[[ 43  -2   3  32  -5 -53  16 -17 -13 -19 -23   4   0 -12  19 -16]
 [-23 -25  25  18  -5  -3  11 -40  34 -28   0  24  27  10 -27 -12]
 [ 42  -9  10 -48  -7   9  -1  17 -25   0 -39  19  -2 -19  10  24]
 [ 22  12 -11 -42   2  23 -15  37 -28  29 -11  -3 -26 -15  17  26]
 [  2   0 -30   8   9  -2 -17  32 -25  24  25 -37 -29   1  26  -2]
 [-18  -7   7  51   0 -29  14 -37  23 -27  10   1  23  14   0 -26]
 [ 49   5   4  26  -2 -51  12 -10 -18 -12 -25  -2  12 -13  23 -13]
 [ 17  15 -10  55   0   0  10 -14  -6   0   7 -16   6   2  19 -26]
 [-24 -14  14  44  -2 -22  14 -38   0 -26   8   6  24  13 -18 -23]]	49

[[ 10  11   1  21   5  25   8   0 -15  26  11  13]
 [-26   3 -19 -28 -33  -9 -10  -6  40 -27 -25 -15]
 [ -9  16  -6  -6 -15  15   3   5  12   5 -11   0]
 [-26 -20  19   7  13 -29   2  10   6  -1 -26  16]
 [ 22  12   9  -8  29  13  -1  19 -48   6  26  -3]
 [  5   5  20  10  20   5  -5  15 -40  14   5   4]
 [-20  -3  -5  -2  -9   7   0  -1  23  16 -14   7]
 [-45 -15   9  -8 -15 -26  -7  12  32 -18 -45  11]
 [-30 -15 -14 -19 -33 -18  -4 -15  36 -20 -29   0]
 [  0  19   0  -4  -2  12  -3   9 -10   7  -2  -6]
 [-17  -5  10   7   0  -2  -2  11   5   8 -17  14]]	-30

[[  6  10 -11  -9   9  10]
 [ 39  11  -2   0  17   5]
 [  9   0   0   4   4   0]
 [ -7  31 -48 -34  13  45]
 [ 18  -8  13  14  -2 -13]
 [ 14  -8  12  16  -6 -14]
 [ -2  30 -43 -29  13  43]
 [ 15 -10  11  11  -4 -12]]	14

[[ 0 11  9  4  4  0  2 11]
 [ 2  2 27  0  0  4 53 16]
 [ 0  2 20  2  0  2 29  4]
 [ 7  2 20  7  0  2  9 16]
 [ 0  9 18  4  0  0 44  4]]	0

[[ 20   0 -12  14 -12  -8  -9  -3 -15  13   1  -8   2  25   1  13]
 [ -4  30 -22  -3  -8 -15   0 -13 -16 -19  23  -2   2 -13  -7  20]
 [  7   9  18  -5 -10   9  17  11  -4  19   9  -8  -7  18  22  -6]
 [ -9  -8  24   3 -10  28   1  19 -16  -9  -3  -3 -13  -9  -6 -15]
 [  0 -20  -7   3 -18 -16  22 -12  -8  -1 -20  -9  11  10  18 -11]
 [ 22 -11   1  -3   9  -9 -11  -2  35   9  -9  15  -5   9   3   1]
 [-22   3 -25 -19  13  -5   4  20  42   3   2   9   3  -7  12  -4]]	0

[[  1 -22 -22   3  -4 -20   7  31   5 -24 -21  -2 -26   4   3]
 [  8  27  20   5  11  17   4 -32   4  20  18   9  24   5   7]
 [ 24   5 -18  23  41 -17  14 -16  15 -18 -17  33 -12  18  17]
 [ 35  32 -12  34  50 -11  21 -39  23 -10 -10  44  -3  26  24]
 [ 20  11   5  19   2   5  35   1  29   5   5   6   1  27  30]
 [-43 -28  12 -43 -44  11 -40  31 -39  10  10 -45   6 -41 -40]
 [ 26  -8 -31  27  29 -27  30  14  27 -31 -28  26 -29  27  27]
 [ -9  13  38 -11 -29  34   3  -3   0  38  35 -23  30  -3   1]
 [ 23 -11 -30  26  18 -27  34  17  29 -31 -28  19 -31  27  28]
 [ 23  20  -6  23  21  -5  21 -25  20  -5  -4  22  -1  22  21]]	-9
---
array([[ 22, -44,   0, -54, -18, -38],
       [-23,  40,  -1,  49,  18,  35]]) -38

array([[  0,   2,   8,   8, -10,   6],
       [ 12, -13,  34, -37, -41,   3]]) -13

array([-17,  -6,   7, -53]) -6

array([ 18,   2,  -9, -11,  46,  38,  -1]) -1

array([-42, -22, -45,  -4]) -22

array([[-14,  20,  48, -46, -45,  43],
       [-52, -50,  -1, -37,   5, -13]]) -46

array([[  8, -16,  17,  21,  10],
       [ 34, -41,  41,  41,  38]]) 8
---
[ -9 -58  25  20  -3]: -9, -3

[[-44 -16 -15 -10  21 -11]
 [-43  -6 -24 -16  16 -15]]: -44, -15

[-36 -17  30  -6  -2  44]: -36, 44

[[-14  11  24  -4  21 -13]
 [-24 -21  31   2   7  22]
 [ 38 -14 -10  53 -18  -6]]: -14, -6

[  6  18  14 -34 -51 -25]: 6, -25

[[ 21  -9   3   9 -10 -44]
 [ -3  -2   0  -4   0 -44]
 [ -8   4  -1  -2   7 -44]]: 21, -44

[  9  12  51   6  19 -30  10]: 9, 10

[[ 19  44  -7 -12   0  15   2]
 [ 38 -20 -31  -9  18  -2  31]]: 19, 31

[[-21 -15 -44   5 -25]
 [ -9  56   1   0  17]]: -21, 17

[-53  30   4  12 -42   4]: -53, 4
---
[22 50  9 21] ⇒ 9
[ 14 -27 -18  35  38  52] ⇒ -18
[ 23 -40  10 -29 -52 -12  41] ⇒ 10
[-47  -7  -3  22 -12] ⇒ -3
[ 18 -23  55  13  15 -18] ⇒ 55
[-49   2  11 -52] ⇒ 11
[57 35 -6 13] ⇒ -6
---
[-29 -36  -4  -8  52] Answer: 52, -4

[  2  -3  47 -22] Answer: 47, 2

[ 26  50 -11  41   2  23 -14] Answer: 50, 41

[  4 -45 -49 -21] Answer: 4, -21

[-11  28 -43 -29 -51  24 -43] Answer: 28, 24

[-10   5 -12 -32 -39  44] Answer: 44, 5

[[-35 -10 -23  22]
 [  8  32 -35 -11]
 [ -2  -5 -50  10]] Answer: 32, 22
---
1	7	2	2	7	4	3
7	1	8	4	2	6	4
: 4

11	79	34	44	47
33	44	50	52	17
82	34	30	35	48
: 44

2	7	6	1: 6

2	3	2	8	5: 8

50	46	6	41	68	93: 68

73	57	47	20
24	60	33	60
55	80	72	41
: 47

877	340	562	693	689
253	317	361	206	390
: 693

-721	594	-396	382: -396

68	88	45	18	57	46: 57

129	-136	-156	93	620	455	-101
657	-880	-344	-50	547	-451	-226
: 455
